A small network was trained on made-up records. Each row is its average activation on records with the value named, seen along a few directions.
Values that are neighbours, or in one group, have similar rows; names and order tell nothing.
In the rows, 500 means zero.
Random noise pushes rows far along 20 fixed directions. That doesn't count. These rows show it; they differ only by the noise:
633 375 495 549 384 630 410 493 743 236 557 497 228 424 598 238 457 576 384 452 452 489 407 255 427 257 682 573 172 474
647 668 442 625 620 514 637 385 752 501 518 569 464 469 429 658 336 413 591 430 329 439 436 417 745 685 426 611 464 466
283 276 544 783 541 515 557 665 664 606 709  89 296 304 315 751 543 598 675 525 585 524 409 413 573 510 387 501 478 420
459 480 467 596 593 517 663 370 268 624 603 423 406 495 446 557 413 526 756 433 490 192 505 407 587 452 451 408 484 503
485 449 613 618 304 568 551 680 368 647 462 484 328 131 528 428 397 316 492 510 606 429 368 500 309 669 478 520 474 608
433 369 518 415 349 591 283 430 426 412 483 474 571 514 426 480 647 577 585 344 528 493 624 451 191 344 511 396 512 659
258 311 372 340 584 459 489 436 248 385 640 611 490 619 396 520 330 468 648 514 496 253 416 494 677 444  83 466 765 710
314 525 667 604 808 545 221 349 445 622 832 517 247 551 481 314 670 720 441 444 583 670 745 466 410 391 901 401 352 666
614 443 532 342 625 364 758 577 491 542 744 908 668 498 648 224 579 398 485 731 607 580 474 528 377 824 752 511 338 354
294 494 457 604 574 316 931 494 644 525 661 384 399 406 619 616 710 523 617 479 390 353 599 673 334 812 689 666 581 502
280 316 383 534 515 437 649 400 574 596 547 260 639 579 276 771 838 335 648 537 436 409 537 519 517 420 304 640 717 565
407 336 557 617 736 728 301 486 532 748 560 341 466 507 441 676 438 643 406 479 294 843 593 341 685 436 638 422 424 446
681 539 269 663 550 538 507 577 434 363 572 564 658 399 610 486 644 404 679 425 369 436 656 611 509 472 375 466 571 395
654 494 621 421 383 435 566 494 273 447 347 516 631 704 648 440 466 597 506 423 640 360 630 627 394 486 646 295 554 329
645 389 700 311 378 389 782 655 373 424 340 617 560 332 583 164 265 284 375 619 336 151 563 265 608 210 703 395 347 427
451 388 579 508 260 510 751 594 542 710 269 698 765 464 581 460 696 446 502 485 440 506 666 133 317 317 788 520 368 623
462 413 491 673 494 561 648 324 246 604 401 748 409 630 689 632 316 466 543 209 476 464 405 537 422 780 470 576 656 644
396 388 656 603 328 747 810 347 410 480 576 584 572 243 695 253 576 530 588 527 504 217 367 209 440 287 718 599 383 583
269 628 650 482 536 262 642 440 647 305 518 529 543 280 589 361 493 696 585 522 352 353 453 530 602 463 636 668 525 661
615 483 523 827 513 773 354 336  88 726 468 291 516 325 694 357 468 516 748 433 375 275 411 460 627 196 524 410 479 467
207 670 291 582 661 687 506 531 374 221 676 286 549  25 591 598 542 650 372 448 284 743 564 760 450 373 368 662 614 436
429 351 627 454 443 574 491 489 366 907 433 385 294 769 557 545 189 394 356 544 593 481 370 456 442 605 543 427 550 540


Field H:
h3: 464 463 786 649 612 596 495 412 508 366 595 423 359 388 475 527 398 558 385 316 479 564 471 523 424 491 690 469 432 462
h9: 293 327 244 337 390 907 356 606 453 606 716 336 685 513 492 633 773 547 507 682 595 584 546 524 361 492 240 385 725 519
h2: 379 482 492 414 740 411 681 316 417 494 689 289 173 455 210 634 456 576 641 496 431 232 427 433 622 484 471 478 306 491
h8: 533 694 168 304 760 297 710 556 480 548 673 375 470 491 626 373 401 343 426 657 144 483 594 684 378 479 606 549 362 291
h5: 540 286 711 487 551 628 402 444 751 210 692 474 465 565 312 387 718 544 485 526 547 329 707 229 792 213 563 320 529 441
h4: 399 425 699 672 443 483 502 455 535 757 549 373 697 556 612 483 364 538 677 515 592 573 219 374 385 453 506 496 516 419
h6: 560 370 621 304 299 809 543 606 789 637 404 257 228 377 234 518 604 247 164 621 379 504 672 182 327 360 739 469 256 594
h7: 469 346 520 397 467 421 640 640 636 588 500 655 580 748 672 386 587 370 463 576 394 304 741 431 519 492 641 429 690 627
h1: 406 632 776 365 515 521 434 620 402 518 501 593 560 511 259 635 287 597 302 452 826 775 603 402 376 475 551 266 413 481
The values of H form 3 separate groups.
List the group mates of h3, in the order listed.
Answer: h2, h6, h1
List the group mates of h4, in the order listed.
Answer: h5

Field M:
m6: 645 389 176 760 377 426 317 633 487 453 431 122 195 407 593 531 788 593 704 497 538 441 408 723 466 558 326 562 467 354
m5: 408 656 481 199 552 752 593 371 516 403 725 499 459 498 171 605 547 525 468 522 613 349 730 381 400 500 440 336 464 562
m7: 311 697 370 495 492 368 591 445 614 476 264 333 562 439 397 728 689 868 642 492 350 498 568 393 672 344 512 619 411 578
m3: 478 439 352 663 677 647 702 667 207 465 562 790 324 376 608 501 441 375 234 358 429 661 807 370 572 410 588 466 464 494
m8: 266 580 624 705 448 619 591 733 409 796 351 531 471 441 491 775 614 686 436 449 676 613 781 373 616 612 589 363 636 680
m4: 616 415 371 631 491 309 346 677 573 384 414 610 443 477 539 309 619 615 549 541 492 592 525 339 657 244 552 540 271 487
m9: 401 833 730 826 608 430 758 197 387 504 523 556 481 634 462 730 737 607 574 269 859 314 707 736 660 738 607 512 841 525
m2: 523 276 328 666 623 688 622 594 368 201 927 434  94 313 522 437 597 359 511 373 517 265 695 618 366 515 449 415 509 427
m1: 336 406 635 228 559 639 435 524 452 595 655 408 629 276 300 580 398 573 621 620 392 494 505 429 432 620 461 319 506 564
The values of M form 3 separate groups.
List the group mates of m2, in the order listed.
Answer: m3, m4
List the group mates of m6, in the order listed.
Answer: m9
